These are the activations of a small neural network, seen along a few directions. Each row is one input.
In each table, some parts of the input vary, and every possible input appears once, in random order.
Descriptions start from the smaller parts, as in this example, which fits no table here: line(4) and (point or line(9) or (values(3) and ring(5))).
Shared parts are said once, and a part with two or three values counts as separate values.

Other details of the inputs shift rows strongly along two fixed directions, in all tables alike. That doesn't count.

A family of inputs:
row 1: [ -7   1   2 -12   6  -2 -10 -20  -9 -14  14  -3 -13]
row 2: [ 10  -8 -13  -7   6  -5  14  21  -4   5 -16  -3   9]
row 3: [  0  -6  -3  -2   2  -2   3  -5  -1   2   0 -13  -6]
row 4: [ 10   9  -2  16 -17  -3  16  23   7  28 -12   6  13]
row 5: [  0   2  -5 -16  18   2  -9   0  -5 -12  -7   5   2]
row 6: [ -3   2  -4  -2   7   0   4  10  -2   7 -10   1   4]
row 7: [ -5   5   3  -2   1  -3  -2  -8   1 -12  11   3  -6]
row 8: [ 13  -6 -13   7  -6  -7  21  26  -4  10 -17  -7   7]
row 9: [-18  17  19   6   2   6  -9 -23   7  -9  21   9  -7]
row 10: [  6 -49 -27 -41  34  10 -37   5 -20 -33 -27  -2  12]
row 11: [ 16   5  -6  20 -19  -6  18  17   0   6  -5  -1   2]
row 12: [ 16  -1  -8  25 -25  -5  27  15  11  21 -12 -12   8]
row 13: [ -6   5   8  15 -14  -4  13  -8  -2   5  10 -10  -5]
row 14: [  1  10  13 -13   7   0 -14  -9   6  -1   9  14  -2]
row 15: [  3   1  -4 -24  21  -3 -17   3   3  -8  -6   7   1]
row 16: [ 0  6 -1  1  5  2  0  1 -1 -7  4  4  1]
row 17: [ 3  8 13  4 -5 -3  3  8  9 19 -1 11  2]
row 18: [ 22 -15 -26 -20   9  -2  -2   4   0  -3 -18  -6  -1]
row 19: [-20  10  18   5  -2   2 -17 -42   4 -17  35  -1 -27]
row 20: [-24 -23  14   6 -11  19 -20 -15  -4 -11  10  -6  -1]
row 21: [-17  21  21  24 -16   3   8 -11   7  13  16   5   2]
row 22: [-2  5  2 12 -4  0 12  9  0 10  0 -1  5]
Each input here is: values(2) and (point or line(10)).
Question: Changing only the values(2) part turns row 21 into row 9. The same change can be made to row 4. Which row results?
Answer: row 15

A family of inputs:
row 23: [-20   0  14   4  -1   4   5   0   6  13   5  -2   0]
row 24: [ 16  -2  -6 -11   0 -10   5  20   6  17 -22  -2   5]
row 25: [ 7 13  3 14 -8 -1  9  8  8  4  8  9 -4]
row 26: [-19  -3  18  12  -8   8   3 -12   4   9  12  -8   0]
row 27: [ 20   2  -5  10 -13  -8  15  25 -12  -1 -13   4  17]
row 28: [-14   2  -2 -24  30   3 -20 -22   5 -10   8   4  -4]
row 29: [ 19  -5 -11  11 -12   9   7  23   2  12 -25   5  11]
row 30: [  1 -10  -4 -46  30 -10 -23 -22  -5 -20   6  -9 -22]
row 31: [-12 -13   2 -29  18   9 -26  -4 -14 -17  -9   7   3]
row 32: [-22  16   9   9  -5   9  -3 -22   6  -1   8   2  -3]
row 33: [  3 -15  -8  11 -10   5  21  28  -4  18 -29  -7  15]
row 34: [-18   3  11 -40  29  -9 -25 -29   1 -18  22  -1 -29]
row 35: [  5 -11  -1 -18  10   2 -14   9  -7 -10 -15   8  14]
row 36: [  7 -23 -17  -6   0   4 -16   5 -16 -21 -12  -3  11]
row 37: [-22   1  14  17 -10   3  13 -10  -7   2  16  -8 -13]
row 38: [  7   7   1  19 -14   4   7   3   1   0   3   5  -7]
row 39: [-15  18  24  31 -29   3   6 -10  -9  -3  23  10  -4]
row 40: [ 30 -10 -19  24 -35  -8  18  18  -1  14 -16 -18  10]
row 41: [  6  15  13  28 -21   1   8  -9   8   1  19   4  -6]
row 42: [-10 -21  -1 -13  19   5  -5   1   1   6  -2  -4   3]
row 43: [ 17 -14 -12 -10   7   0  -5  28  -5   4 -24  10  23]
row 44: [ 13 -13 -14   8  -2  -5  28  30  -4  17 -14  -8  10]
row 45: [-10   1  10 -21  17  -8 -19 -32   2 -11  28  -3 -24]
row 46: [ 14 -10 -14 -16  20  -1  -6   5   2 -11  -2   7  -2]
row 47: [ 18  -7 -12 -12  11   2  -2  24   6   6 -24   9  10]
row 48: [  6 -11 -11 -32  17  -8  -8  -3 -10 -11 -11 -10 -17]
row 49: [ 6 21 -3 14 -7 -6 17 -4  1  0  6 -4  1]
row 50: [ -7   2  13   8   1   9 -17 -20  13   1  20  11  -4]
row 51: [ 15  20 -15   3   2 -10  24  26  -1  11 -15   2   8]
row 52: [-13  23  28  31 -26   3   1   1   7  13  16  16   8]
row 53: [ 9 -4 -3  2  1 -4  3 13 -8 -4  1 12 10]
row 54: [-22  32  19  22 -12   3   5 -17  15  12  19   7  -2]
row 55: [  6  15 -10   7   6  -6  11   0   3   3   6   1   0]
row 56: [-11 -10   4 -28  15   2 -22 -19   1  -6  -4  -3 -14]
row 57: [ 18 -17 -14 -24  12  -7  -8  11   3  11 -20  -1   5]
row 58: [  2 -13 -29 -22  20   3 -15  -9  -6 -25 -10 -15   1]
row 59: [ -3   5  13   6  -6  11 -15 -17  11  -2  13   6  -3]
row 60: [ -5  10  21  10 -18  -2  -4 -21  11  10  16  -4  -7]
row 61: [ 19   5 -18   6  -5  -1  17  21   6  13 -29  -3  21]
row 62: [ 26 -24 -31  -2   0   5  -5  15  -5 -12 -22  -6  10]
row 63: [-23   9  18  11  -2  -2  12  -6   1   5  21  -2 -11]
row 64: [-15 -33 -12 -20  19   7 -16 -15 -11 -22   1 -19  -6]
row 65: [ -4   1   7  16 -11  -2  21   2  -3   6   8 -11  -3]
row 66: [ -6  26   4  32 -22  -1  23  -4   1   7   7  -2  -4]
row 67: [-19  21  25  11  -7  -3  -4 -10  -3  -8  27  15  -7]
Question: Describe the family of inputs behind these rows.
Answer: values(5) and (point or (values(2) and line(4)))
Question: Changing only the values(5) part turns row 64 into row 62. The same change can be made to row 26. Which row results?
Answer: row 59
Question: Changing only the values(5) part turns row 30 into row 49. The same change can be made to row 48. Which row results?
Answer: row 66
Question: List by row number the other rows that have the values(5) part in common with row 27.
Answer: row 31, row 35, row 36, row 39, row 43, row 52, row 53, row 67
Question: Change only the values(2) part in row 33. List by row number the other rows that result.
Answer: row 37
